These are the activations of a small neural network, seen along a few directions. Each row is one input.
In each table, some parts of the input vary, and every possible input appears once, in random order.
A made-up example of a description, with smaller parts first: one of 8 places around a ring, together with either a single point or (one of 2 separate values, together with one of 4 places along a line) or one of 11 places around a ring.
Shared parts are said once, and a part with two or three values counts as separate values.

Other details of the inputs vary at random and push rows far along three fixed directions, the same in every table; ignore that.

Rows:
r1: [ -1 -23  11  29   9  -3   6  13  -8   2  15 -10]
r2: [ -6  -2  10   8   0  -6  10  21   0 -14   2  -4]
r3: [ 14   2  -9  -7   8   6  -8 -27  -4  33   2   5]
r4: [ 11  12  -9  -6   6 -10  -5 -19   1  10  -2   2]
r5: [  8  20 -12   2  14 -12  -1  -4   7   6   2   3]
r6: [ -8 -21  33 -17 -21  14   8  -2 -18   3   6   4]
r7: [ -5   2   3   9 -13  14  -6   4   0 -19  -1  -1]
r8: [  9 -17  18  21  15   6  -3  -8 -21  28  23  -5]
r9: [  2 -22  12  25  15  -2  -4  18 -14   0  13  -8]
r10: [ 10  15 -15 -34  -6   5  -7 -35   4  28 -10  17]
r11: [  2 -16  22 -13  -7   6  -1  -7 -16  11  13  -5]
r12: [  6  12 -14 -12  -2  -7   2 -20   9  16  -1   0]
r13: [ -3  -7  15 -28 -35  24  -9 -11  -5 -10   4  -2]
r14: [  8  21 -28  12  21 -10  -2 -14  17  22  -3   7]
r15: [-19 -16  25 -26 -33   2  13  16  -7 -41 -19  -2]
r16: [  3  11  -3 -57 -31  10   7 -36   2  16 -10  11]
r17: [-17  32 -20 -16 -13 -20  12  12  19 -48 -41   6]
r18: [ 12 -25  21  13  14  12  -5   1 -22  34  32  -4]
r19: [ -1   5   4 -54 -26  12  -3 -28  -9   9 -13  17]
r20: [  1 -15  17  27  -1  18  -7  18  -6  -3  26  -8]
r21: [ -4 -23  10  30  13   5   4  16  -9   5  10  -8]
r22: [-14 -13  10  -4  -6   5  11  25   3 -22  -6  -3]
r23: [ 13   6 -11   9  20  -9 -10  -8   0  23  11  -3]
r24: [-17   1  -3   0   1  -7   9  42  12 -45 -20  -1]
r25: [ -7  26 -29  18  13 -21   9  11  20 -23 -21   1]
r26: [-12  -9  16  -1 -10  -6   9  21  -2 -25  -4  -8]
r27: [ 10  11  -6  14  20  -7  -5 -12  -1  23  11   5]
r28: [ -7  20 -29   1   6 -19   4   9  24 -27 -28   0]
r29: [ 12  19 -25 -16   7  -7  -9 -22  13  20  -7   3]
r30: [ 10   5 -18  17  20  -8  -4  -9  10  25   9  -6]
r31: [ -2 -12  14  35   3  16  -9  16  -5  -4  22  -3]
r32: [  3  21 -25  21  25 -18  -4   7   9  -6 -11   2]
r33: [ -4 -23  28 -31 -45  32  -8 -13 -16 -10   4  -1]
r34: [  1  13 -15  16  14 -10   5  -3  11   9   1   5]
r35: [ -8 -12   1  15   7  -7   2  28   2 -26  -9  -6]
Description of these inputs: one of 5 places around a ring, together with either a single point or one of 6 places around a ring.
The inputs of r32 and r19 match in every part but the place on the ring of 5. If r3 is changed in the same way as r32 into r19, which row does it become?
Answer: r10
Change only the place on the ring of 6 in r23. List by row number the other rows that result.
Answer: r11, r12, r26, r29, r30

Rows:
r36: [ -2  12   5 -17 -10  -3   1 -16  -8  -9  -6   6]
r37: [-10 -13  15  -8 -50  47 -17  -3   0 -31   5  -3]
r38: [  1 -14   5   5  15   0  -8  24   3  -1   8  -5]
r39: [ 1 -5 -9 27 18 -5  1 12 -6 -8 -5 -7]
r40: [ 11 -17  -7  22  23  -1 -14  -8  -7  24   6   0]
r41: [-10   2  -1  32  12  -8  12   9   3  -5   1  -3]
r42: [  4   7  -7  23  25  -7  -5  16  -7 -10  -2  -1]
r43: [ -9 -21  24  19  -8   4  13   8 -10   0   6   0]
r44: [  6 -15  -6  -8   5   3  -7  -3   6  18   2  -4]
r45: [ 15   7 -20 -11   6   2  -3 -24   5  32   4  -6]
r46: [ -9  -6  -9 -35 -15   8   3  -4  10  -3 -19  11]
r47: [  9   4  -5  -7  -5  -6  -2 -30  -3  19   7  -7]
r48: [-12  -9   1   9   2   7  10  17  -6 -11 -12  -1]
r49: [-6 -7  5  0 10  6 -5 15 -3 -1 -6 11]
r50: [ 13 -12   0 -20  -7  11  -7 -27 -15  29   7  -7]
r51: [ 14   1  -3  20  12  -6  -1 -29  -9  28  13  -3]
r52: [ 10  18 -19  -1   5 -12   2 -25  16  21   5  -7]
r53: [ -1 -12  10   3   7  13   6  17 -10   7  13   0]
r54: [ -5   3   3 -26 -30  -9   6  -9   3 -21 -17  -2]
r55: [ -6  13   8 -32 -25  -6   8   3  10 -24 -13   2]
r56: [ -5   8   2  24  16 -15   7  26  10 -19   9 -12]
r57: [ 18  12 -18  -8  19  -3 -21 -25  -2  28  -2  13]
r58: [ -9  22 -10  16  13 -15  12  20  16 -20  -1   1]
r59: [ -8  22 -11 -24  -4   3   4   2   3 -15 -25  12]
r60: [  2 -24   5 -12  -3   5 -11  -4  -8  10   0  -5]
r61: [-13  18 -14 -18 -14  -7  16  -6  18 -18 -18   4]
r62: [ 10  14   1 -18 -11 -10  -5 -18   0   6   2   2]
r63: [  3  28  -9  -6  -3 -10   3 -15   9   6  -9  15]
r64: [ -6   9 -17   6  20  -8  -1  27  17 -14  -9   8]
r65: [ -8 -25  11   8   0  14  12  18 -10   2   8  -7]
r66: [  1 -20  34  11  -7   4   1   4 -24   1  15   0]
r67: [ -1 -27  27  16 -11   2   5  -2 -20   2   9  -5]
r68: [-16 -30  17  -7  -8  14   3  16  -9  -9 -11   5]
r69: [-10  22  -5  18  12 -12   8  12   7 -16  -6   5]
r70: [ -4   0   7 -46 -21  12   3   1  -4 -10 -10  -1]
r71: [ -2   4 -10   1  14 -13 -12  23   7 -21 -10  -1]
r72: [ -2  11   1   4   4 -13  -1   5   1 -15   3  -7]
r73: [ -3 -25  24   5 -15   9  14   0  -9  14  17  -1]
r74: [  7  20  -7   6   6 -10   5  -5  12  12   7   8]
r75: [  7   8 -10  13  21  -9  -7  12  -2  -4   3  -9]
r76: [ 11  32 -21  12 -14  25 -31 -13  19 -10  10   6]
r77: [ 14 -13  11   4  -6   1   3 -20  -2  34  21  -8]
What is each input in this table made of?
Answer: one of 2 separate values, together with either a single point or (one of 4 places along a line, together with one of 5 places around a ring)
The inputs of r55 and r77 match in every part but the choice among 2 separate values. If r71 is changed in the same way as r55 into r77, which row does it become?
Answer: r60
Change only the place on the ring of 5 in r65. List by row number the other rows that result.
Answer: r39, r45, r48, r50
Change only the choice among 2 separate values in r38. List by row number the other rows that result.
Answer: r44
